Each row below holds a small network's activations on one input, seen along a few directions.
In each table, some parts of the input vary, and every possible input appears once, in random order.
Descriptions start from the smaller parts, as in this example, which fits no table here: one of 6 places along a line, together with either a single point or one of 9 places along a line or (one of 2 separate values, together with one of 8 places around a ring).
Shared parts are said once, and a part with two or three values counts as separate values.
(in the rows, 128 means zero)

Other details of the inputs vary at random and push rows far along two fixed directions, the same in every table; ignore that.

Table:
R1: [110 104 135 121 144 154 110 168  88 131 111 121 117]
R2: [152 132 138 119 104  99 153 109 157 148 132 119 140]
R3: [106 132 146 132 139 169 115 166  84 111 135 132 115]
R4: [103 101 136 126 148 154 112 170  93 130 120 125 121]
R5: [102 103 135 133 152 146 114 167  84 126 119 124 123]
R6: [139 131 131 135 100  92 151 106 152 136 132 112 149]
R7: [144 134  23 136 218 123  48  47 201  80 101 219  51]
R8: [145 131 132 124  99 101 149 109 160 141 127 110 146]
R9: [113  99 140 113 144 149 107 167  88 127 122 123 112]
R10: [106 102 133 133 150 151 113 169  87 129 122 124 123]
R11: [146 136 131 133 106  95 155 105 150 142 124 111 148]
R12: [139 129 134 139 104  94 152 106 154 138 134 115 152]
R13: [ 99 132 136 123 136 170 112 156  75 115 136 127 121]
R14: [144 136 133 129 106 100 152 112 161 149 128 115 148]
R15: [150 135 129 132 104 100 154 108 152 145 126 112 147]
R16: [139 131  12 148 207 123  45  44 196  68 100 210  57]
R17: [ 99 130 140 126 140 172 113 155  78 117 137 130 124]
R18: [106 135 144 132 144 170 120 168  84 114 134 133 115]
R19: [144 128 135 122  98  98 149 111 160 140 138 120 146]
R20: [141 168 135 128 103 119 158 100 146 139 144 121 151]
R21: [111 140 144 129 145 168 117 169  81 117 128 130 113]
R22: [145 133 131 131 103  94 152 105 151 137 126 108 148]
R23: [111 102 131 126 144 150 108 167  84 124 115 116 119]
R24: [140 129 132 128  96 100 148 109 161 140 133 114 147]
R25: [106  96 141 121 145 151 107 170  93 126 126 131 120]
R26: [140 129  23 138 217 125  50  46 203  77 107 222  52]
R27: [137 163 136 131 103 121 160  99 148 137 149 124 152]
R28: [107 100 139 120 150 152 112 172  93 130 125 132 120]
R29: [111 107 132 130 151 149 111 170  85 131 116 121 122]
R30: [111 104 139 118 151 150 110 172  90 133 119 129 119]
R31: [144 137 132 136 110  93 155 109 152 144 127 114 150]
R32: [149 130 136 118 101  99 150 110 160 140 132 116 145]
R33: [150 168 141 131  98 119 161 107 149 130 138 121 139]
R34: [143 163 140 133  92 116 157 107 151 124 147 122 141]
R35: [149 165 141 130  95 118 158 107 151 125 140 118 139]
R36: [142 164 134 124  96 120 155  96 145 132 143 116 148]
R37: [107  96 144 120 146 150 107 167  91 129 129 130 115]
R38: [151 133 136 120 103 101 153 111 158 146 129 120 145]
R39: [144 166 134 125  99 122 158  96 143 137 140 119 148]
R40: [143 128 132 138 103  99 151 108 157 141 136 115 151]
R41: [102  98 138 127 143 153 107 168  93 127 121 124 121]
R42: [107  97 140 117 142 148 106 168  89 127 128 127 113]
Each input here is: one of 6 places around a ring, together with either one of 2 separate values or one of 5 places along a line.
Changing only the place on the ring of 6 turns R12 into R11. The same change can be made to R25. Which row results?
Answer: R38
Changing only the place on the ring of 6 turns R29 into R10. The same change can be made to R30. Which row results?
Answer: R28
Which other rows does R26 become when the place on the ring of 6 takes its other values? List them by row number.
Answer: R2, R7, R9, R37, R42
Which other rows agree with R13 in the place on the ring of 6? List them by row number.
Answer: R6, R16, R19, R24, R34, R42
Which other rows does R22 become when the place on the line of 5 takes its other values? List them by row number.
Answer: R8, R9, R23, R32

Table:
R43: [149 135  84 123 152 115 100  77 175 107 123 168  95]
R44: [125 121 143 140 116 120 144 140 128 137 139 118 144]
R45: [124 118 142 135 107 121 140 136 127 131 140 114 143]
R46: [136 138  76 146 161 108 105  74 168 107 115 161 110]
R47: [128 156 146 126 104 141 145 129 115 125 142 116 138]
R48: [149 138  82 128 151 114 101  82 177 104 108 160  96]
R49: [134 128 135 129 119 122 145 136 121 146 121 108 144]
R50: [123 122 148 124 116 125 143 139 133 144 140 124 144]
R51: [ 83  87 120 119 206 200  57 211  38 102  93 149  72]
R52: [129 159 147 131 113 141 150 132 116 131 141 120 140]
R53: [122 119 146 119 108 125 138 135 132 138 141 120 143]
R54: [133 124 135 125 110 123 140 133 120 141 122 104 142]
R55: [122 123 138 131 111 115 140 129 117 133 130 107 146]
R56: [137 126 149 118 119 121 145 139 126 146 136 121 134]
Describe the family of inputs behind these rows.
Answer: one of 2 separate values, together with either a single point or one of 6 places around a ring
Changing only the choice among 2 separate values turns R48 into R51. The same change can be made to R43. Which row results?
Answer: R56
Which other rows does R50 become when the choice among 2 separate values takes its other values? List them by row number.
Answer: R53

Table:
R57: [168 138 126 165  65  47 187  55 196 147 143  91 176]
R58: [149 132  35 159 163 106  87  69 176 101 100 154 102]
R59: [113  98 134 103 155 185  91 198  81 118 134 145  95]
R60: [ 87  90 149 110 151 172  86 196  89 101 141 153 101]
R61: [146 139  57 123 167 121  84  68 190 121 126 182  90]
R62: [ 98  99 120 148 162 167  93 183  65 116  81 107 106]
R63: [136 125  75 135 168 115  87  54 186 111 137 187  85]
R64: [159 147  83 122 160 135  95  79 206  96 111 190  73]
R65: [107 193 211 163  74 157 218 176  73 155 182  84 202]
R66: [137 127 204 106  79 105 199 178  75 177 129  61 188]
R67: [152 143 132 131  69  51 186  62 211 150 145 112 193]
R68: [165 237 131 126  33 110 190  30 169 115 157  94 169]
R69: [122 124  49 165 160  93  83  67 185  83 107 162 107]
R70: [ 95 106 143 113 166 182  91 182  79 136 107 134  94]
R71: [103  83 153 115 156 179  93 183  78 108 145 151  90]
R72: [146 139  61 133 175 123  98  61 188 106  86 171 100]
R73: [101 111 214 110  60 110 178 183 102 180 166  76 189]
R74: [107 108 121 141 170 147  95 184  48 111  90 111 101]
R75: [101  90 113 115 169 173  94 180  62 129 109 127 122]
R76: [120  96 204 120  71 114 195 165  82 175 152  64 195]
R77: [182 176 148 114  77  53 189  67 202 170 146 115 157]
R78: [120 114 152  99 165 170  97 196  71 110 122 148  82]
Describe the family of inputs behind these rows.
Answer: either one of 2 separate values or (one of 4 places along a line, together with one of 5 places along a line)
What sort of input is R68?
Answer: one of 2 separate values

Table:
R79: [112  83 165 129  89 122 145 169  97 135 130  82 157]
R80: [143 105 167  93 107 130 150 169  87 173 121  87 141]
R81: [115 106  22 163 234 130  47  85 162  80 100 208  72]
R82: [ 98  77 103  97 191 174  41 183  79  94  91 159  60]
R83: [ 91 140 162 120  90 163 152 147  80 144 161  96 171]
R84: [120 153 188 111  96 155 156 161  81 137 161 112 147]
R85: [105  87 168 147  99 114 145 173  97 146 144  88 157]
R86: [123  84 182 107  91 127 146 180 110 143 139  99 143]
R87: [129 160 188 118 102 148 167 171  80 133 148 104 134]
R88: [168 189 116 138 113 125 151  90 193 121 129 146 121]
R89: [ 86  76  86 118 189 169  40 173  66  87  82 141  74]
R90: [102  83  77 120 205 179  50 160  50 108  79 138  76]
R91: [109 152 172 133  93 150 155 151  67 130 151  95 162]
R92: [157 128 112 136 136  82 147  93 200 145 141 157 137]
R93: [152 118 120 138 116  81 134  88 204 132 148 151 123]
R94: [146 133  98 145 138  76 144  73 183 149 105 130 149]
R95: [138 172 114 111 107 130 142  62 187 130 165 158 137]
R96: [157 188 100 160 110 119 150  80 180 113 119 129 135]
R97: [153 191 107 153 114 104 154  66 161 103 133 132 128]
R98: [157 133 115 123 141  82 145  83 196 157 114 148 134]
Describe the family of inputs behind these rows.
Answer: one of 2 separate values, together with either one of 4 places along a line or one of 6 places around a ring
Changing only the choice among 2 separate values turns R97 into R87. The same change can be made to R83. Which row results?
Answer: R95
